Small tables with named rows and columns. After each table, cells are looked up by row and column.

tekedi:
cols = moze, kal, mutu, simis, devez
vuvovo: [4.1, 7.8, 4.5, 7.1, 5.8]
reve: [9.1, 2.1, 9.7, 5.1, 4.9]
vom: [0.5, 6.9, 3.9, 3.6, 9.4]
luv: [4.4, 4.8, 2.1, 7.3, 8.0]
vevesu: [7.7, 7.7, 4.1, 8.4, 4.0]
gibogud: [3.3, 3.7, 1.8, 5.6, 9.1]
mok: [8.6, 4.4, 4.2, 1.1, 1.6]

What is the simis of vuvovo in tekedi?
7.1
What is the moze of vevesu in tekedi?
7.7
What is the moze of luv in tekedi?
4.4
What is the simis of luv in tekedi?
7.3
What is the kal of vuvovo in tekedi?
7.8
What is the devez of vuvovo in tekedi?
5.8
What is the mutu of vuvovo in tekedi?
4.5
What is the simis of reve in tekedi?
5.1
What is the mutu of mok in tekedi?
4.2
What is the kal of reve in tekedi?
2.1
What is the mutu of vom in tekedi?
3.9
What is the mutu of gibogud in tekedi?
1.8
What is the simis of vom in tekedi?
3.6
What is the kal of vom in tekedi?
6.9

midera
|  | sagetol | nuvibet | kasopod | nizo | benir | tet | nomog |
|---|---|---|---|---|---|---|---|
| bavige | 48 | 170 | 184 | 149 | 153 | 137 | 190 |
| danurid | 99 | 188 | 188 | 168 | 169 | 159 | 177 |
| nilisuf | 221 | 198 | 194 | 201 | 197 | 202 | 194 |
| kad | 101 | 180 | 181 | 171 | 166 | 163 | 183 |
| tur | 232 | 205 | 196 | 206 | 207 | 216 | 195 |
| dudomov | 185 | 201 | 197 | 202 | 188 | 190 | 189 |
| nivo | 111 | 184 | 187 | 171 | 166 | 173 | 179 |
| zepasi | 78 | 176 | 185 | 174 | 161 | 155 | 188 |
| mogivi | 158 | 186 | 178 | 187 | 184 | 197 | 170 |
| rupa | 122 | 192 | 190 | 173 | 174 | 178 | 178 |
| rimi | 197 | 207 | 193 | 194 | 197 | 201 | 192 |
| zakazim | 86 | 174 | 200 | 169 | 158 | 162 | 180 |
| gikivi | 121 | 188 | 180 | 170 | 172 | 175 | 178 |

rimi, kasopod -> 193
tur, tet -> 216
kad, kasopod -> 181
mogivi, sagetol -> 158
kad, nuvibet -> 180
zakazim, benir -> 158
tur, nuvibet -> 205
dudomov, benir -> 188
gikivi, tet -> 175
gikivi, sagetol -> 121
zepasi, tet -> 155
rimi, nomog -> 192
rupa, nuvibet -> 192
danurid, sagetol -> 99
nivo, nomog -> 179
rupa, benir -> 174
zakazim, kasopod -> 200
bavige, nuvibet -> 170

Table nuv
cols = leni, tugodug, riset, kalef, fabe, sog, piliked, tipizu, lol
gefi: [79, 69, 69, 67, 69, 64, 156, 119, 100]
kubibab: [116, 73, 70, 105, 81, 77, 98, 65, 108]
danafer: [110, 73, 70, 94, 79, 74, 110, 69, 112]
gufuz: [103, 73, 71, 84, 77, 70, 124, 75, 113]
favazod: [109, 73, 71, 92, 79, 73, 112, 70, 112]
dunadi: [92, 72, 71, 74, 73, 67, 143, 90, 110]
tanug: [113, 73, 70, 98, 80, 75, 105, 67, 110]
zununez: [92, 72, 71, 75, 73, 67, 142, 89, 111]
bor: [62, 62, 62, 61, 62, 61, 109, 245, 67]

lol of tanug = 110
fabe of dunadi = 73
tipizu of gufuz = 75
fabe of tanug = 80
sog of favazod = 73
tipizu of zununez = 89
lol of danafer = 112
riset of tanug = 70
tugodug of kubibab = 73
tipizu of bor = 245
fabe of gefi = 69
riset of zununez = 71
riset of kubibab = 70
tipizu of kubibab = 65
kalef of gefi = 67
tipizu of tanug = 67
Which row has the largest kalef? kubibab

feb.tsv
	gipesiz	bolo
rozez	-6292	-1424
damez	-4269	3945
guzu	9824	-5808

gipesiz of guzu = 9824
bolo of rozez = -1424
bolo of guzu = -5808
gipesiz of damez = -4269
bolo of damez = 3945
gipesiz of rozez = -6292
Row with the largest gipesiz: guzu

Table tenim
fields: lobof, gaf, bal, rumeken, sipatik, dar, tun, seter, minati
gomopi: [6417, 5620, 5410, 4460, 5096, 5398, 6212, 4970, 6008]
zof: [1577, 3238, 8468, 5231, 2670, 1251, 4452, 4069, 4528]
dum: [2847, 4163, 9487, 3686, 1701, 1219, 5919, 3734, 6243]
zuf: [3141, 3707, 6772, 5781, 4104, 3308, 4167, 4682, 4291]
kigan: [5990, 6000, 5452, 4385, 4796, 4910, 6012, 4998, 5754]

kigan, rumeken: 4385
zuf, bal: 6772
dum, lobof: 2847
zof, tun: 4452
kigan, lobof: 5990
zuf, tun: 4167
zuf, dar: 3308
zuf, sipatik: 4104
gomopi, sipatik: 5096
zof, rumeken: 5231
kigan, bal: 5452
dum, rumeken: 3686
zof, minati: 4528
gomopi, minati: 6008

varapo =
	toduzoz	zemo	fov	fotivuf	bib
pur	142	128	245	64	166
sufe	142	103	201	121	77
soluf	105	68	82	122	179
suz	22	122	157	158	206
gepuv	164	164	161	153	135
rop	150	208	136	222	25
dimir	149	206	132	159	83
nonupud	124	203	197	77	106

dimir, fov => 132
sufe, fotivuf => 121
gepuv, fotivuf => 153
nonupud, fotivuf => 77
suz, fov => 157
dimir, zemo => 206
sufe, fov => 201
rop, toduzoz => 150
soluf, fotivuf => 122
rop, fotivuf => 222
sufe, bib => 77
nonupud, toduzoz => 124
soluf, toduzoz => 105
gepuv, bib => 135
gepuv, toduzoz => 164
pur, fotivuf => 64
pur, toduzoz => 142
pur, fov => 245
gepuv, fov => 161
dimir, bib => 83
Row with the largest bib: suz

fov:
	livuk	riva	kopodel	zasora	foligil	sema	mezove	raronu	tad
pev	6.417	31.359	44.895	33.236	55.893	12.922	44.803	0.339	-4.579
kunu	-3.786	15.528	6.981	20.624	13.074	18.136	42.581	15.961	-12.041
gokezo	52.356	28.253	28.300	6.276	11.835	-9.369	22.027	9.026	7.185
velov	52.258	27.219	28.295	5.669	11.778	-9.027	21.652	8.802	7.416
vuv	52.006	-22.329	0.665	6.466	25.814	-7.860	-0.496	-7.459	7.636
muzoriz	65.501	34.499	33.958	28.424	-66.649	2.091	7.581	8.885	25.466
viz	4.986	-10.743	9.940	14.861	46.712	15.407	1.684	15.449	6.717
tel	52.194	-22.739	0.948	6.253	26.500	-7.369	-0.807	-7.980	7.221
simubip	26.692	33.618	-14.899	-27.544	-11.844	2.851	12.162	-8.542	47.776
sig	26.073	-10.246	-3.763	24.999	-7.794	11.713	23.964	-15.211	4.023
luradin	64.963	33.632	34.086	27.314	-66.299	2.421	7.303	9.204	25.474
fet	52.036	27.347	28.324	6.121	11.451	-8.292	21.451	9.001	7.289
zugul	18.784	0.249	18.521	31.038	-6.057	23.501	-11.738	-2.657	36.744
nunepa	27.014	34.520	-14.358	-27.418	-11.501	3.401	12.605	-8.705	47.307

What is the tad of vuv in fov?
7.636
What is the raronu of tel in fov?
-7.980
What is the raronu of pev in fov?
0.339
What is the tad of muzoriz in fov?
25.466
What is the riva of viz in fov?
-10.743
What is the livuk of pev in fov?
6.417
What is the mezove of vuv in fov?
-0.496
What is the riva of simubip in fov?
33.618
What is the riva of tel in fov?
-22.739
What is the zasora of simubip in fov?
-27.544
What is the zasora of sig in fov?
24.999
What is the mezove of luradin in fov?
7.303
What is the mezove of sig in fov?
23.964
What is the kopodel of luradin in fov?
34.086
What is the riva of luradin in fov?
33.632
What is the tad of tel in fov?
7.221
What is the livuk of sig in fov?
26.073
What is the tad of nunepa in fov?
47.307
What is the livuk of tel in fov?
52.194

